These are the activations of a small neural network, seen along a few directions. Each row is one input.
Each table varies a few parts of the input and shows all the possible inputs, shuffled.
Descriptions start from the smaller parts, as in this example, which fits no table here: values(2) and (point or line(11) or (line(4) and ring(5))).
Shared parts are said once, and a part with two or three values counts as separate values.

A family of inputs:
R1: [ 45  43 -32 -65  70 -56  25  -1  21 -89  26   9 -13  16  74 -46 -20  12]
R2: [-98 -19 -53   3 -26   0  -3  13 -57  99 -19 -26 -19  86  16  12  14  -7]
R3: [ -61  -27  -13   46 -105   46  -13  -24  -65   97   -3   13    1   32
  -25   -7  -17  -25]
R4: [-25 -58  22  21 -62  67 -35 -23 -16  98  10 -18   0 -17 -67  56   1  28]
R5: [-26 -33  29  92   4  27 -23 -11   2  82 -58  -9  31 -26 -28  92  -6  44]
R6: [ 26  45 -17 -37 -55  -3  34  20 -36 -93  43  40 -14 -53 -36 -85  -2 -43]
R7: [  8  55 -57 -70  19 -42  39  69 -19 -73  41   3 -33   4  22 -74  28 -27]
R8: [  71   28   38  -13   68  -22    5    2   80 -117    1   -9   17   -6
   37  -15    6  -26]
R9: [-36 -38  32  57  26  22 -50 -47  52  56 -66 -32  27  70  28  65 -15  -5]
R10: [  75    5   32  -54   -3   16   10   22   10  -67   67   16  -11 -100
  -65  -37   18   -3]
R11: [  72   29   46   16   49  -31   31   32   39  -79    7   27   13 -109
  -18    7   18   11]
R12: [-51 -31 -26   3  15 -23 -21 -52 -12  87 -48 -15   2 103  63  32 -24  41]
Q: What do these inputs look like to the network?
A: values(2) and ring(6)
Q: Changing only the values(2) part turns R1 into R12. The same change can be made to R7. Which row results?
A: R2
Q: Which other rows does R10 become when the values(2) part takes its other values? List them by row number.
A: R4
Q: Which other rows does R5 become when the values(2) part takes its other values? List them by row number.
A: R11

A family of inputs:
R13: [-23  11  -5  -4 -28   7   0  -7 -15  -9  19  37 -12   7 -19 -40  -5 -36]
R14: [ 14   9   5  17  28   2 -15  20  25 -15 -32  -6  12 -45  -6  12  -6  19]
R15: [  9  -1  16   5  11   6  11  15  17   0  21 -19   1 -70  -4  26  -2   4]
R16: [ 11  -5  19 -11  19 -31   1 -40  27 -10 -24  -7  14  21  35  -8 -19 -10]
R17: [  7  10  14  24  50 -11  14   8  10 -27 -12   8  14   3   9  30  14  19]
R18: [-26  19 -15  -8  -8 -11  14  21 -29   7  15  38 -19 -10 -26 -24   5 -16]
R19: [ 21  -6  15 -14 -51  15  -1 -17  12 -29   9  -1  -2 -35 -31   0   1   9]
R20: [  6  -7  15  -9  48 -47   7  -6  10   4 -23   9   0  12  25   3  17   8]
R21: [ 20   1  13 -16 -22  -4  13  17   2  -6  14   9  -6 -36 -51  10  26  23]
R22: [  2  10 -31  -5  25 -28   6  14  10  11   6  -1 -17  22  49   1  -3  31]
R23: [ 26   1  -1  -7  -8   4  16  23 -44  10  28  17   0 -34 -29 -20   5  12]
R24: [-23   2 -47 -47  24 -14   1  10 -19  -4   6 -24 -17  18  12  -2  -5  14]
R25: [ 14  11  -6 -12  11  -2  -8  -6  24   5  12   9  -4  55  44 -12  -3  -1]
R26: [-17  -2 -20 -47  13   9 -12  -9  -5 -12  12 -18 -11  51   8 -24  -4 -11]
R27: [ 27  -4  -2  -4 -37  23   3 -13 -32 -10  25   6   8 -32 -10 -30 -19  -2]
R28: [-16  13 -16   0 -35  -4   8  16 -15 -18   1 -10  -1  35  17 -34  10 -39]
R29: [ 17   7  26  25  30   5   1 -19  22 -40  -9   4  17  25   9  19  -3  -4]
R30: [-48 -47   9  43 -43  39 -29 -34 -11  85 -32 -15  11  40 -10  42 -20   6]
R31: [-22  21 -40  -4 -23 -19  30  33 -27  -6 -10 -18  -7   3  21 -16   8 -15]
R32: [ 29   2  22  21  17  19 -32  -3  37 -25 -23   4  12 -11 -16   0  -3 -12]
R33: [ 21 -12  34   9   1  24  -6  -5  28 -12  28  -8  -1 -37 -12  12   1 -26]
R34: [-52 -31  -4  45 -22  20 -22 -17 -26 103 -31 -15   8  20 -15  56   2  26]
Q: What do these inputs look like to the network?
A: values(2) and (point or ring(10))
Q: Changing only the values(2) part turns R33 into R15. The same change can be made to R27. Which row results?
A: R23
Q: Which other rows does R31 become when the values(2) part takes its other values? List them by row number.
A: R28

A family of inputs:
R35: [-33  -6 -22  -3 -13 -10  -2 -11 -18  26 -21  -8  -3  50  18   1  -1   6]
R36: [-22  -3 -16  14   6   0  -9 -12   1  21 -20 -14   4  47  32  16 -11   7]
R37: [ 57  36   6 -36  24 -37  32  16  12 -88  31  30  -7 -48  10 -49   4  -5]
R38: [  4 -24  27  19  -1  22 -19 -13  13  28  -9  -4   9 -23 -27  31  -1  13]
R39: [ 47  46  -8 -46  43 -32  30  39  22 -93  32   5 -11 -44   9 -37  12 -14]
R40: [-29 -11 -25 -13 -10  -1  -6  -7 -19  41   2 -12 -10  52  23  -5  -2   1]
R41: [  8 -19  25  31 -27  24  -6  -2   4  23  -4  -7  12 -14 -24  28  10   8]
R42: [ 60  40   6 -46  32 -35  33  25  19 -95  37  21  -7 -38   7 -46  13  -8]
R43: [ -9 -17   3  10 -28  34 -15  -6 -15  34  14   2  -2 -26 -34  11 -10   4]
R44: [ -7 -17  13  17 -38  20  -5  -5 -15  24  -6   3   5 -19 -39  15   6   8]
R45: [-22 -14  -7  -1  25  -8 -15 -19   9  29 -22 -15   1  45  29  18  -8   9]
R46: [-40   1 -19  17   6  -4  -8  -5  -7  27 -24  -5   0  43  27   2  -9 -16]
R47: [-14 -11  17  37 -19  26 -11   0  -5  24  -9   5   9 -26 -30  15  -2 -14]
Q: What do these inputs look like to the network?
A: values(3) or (values(2) and line(5))
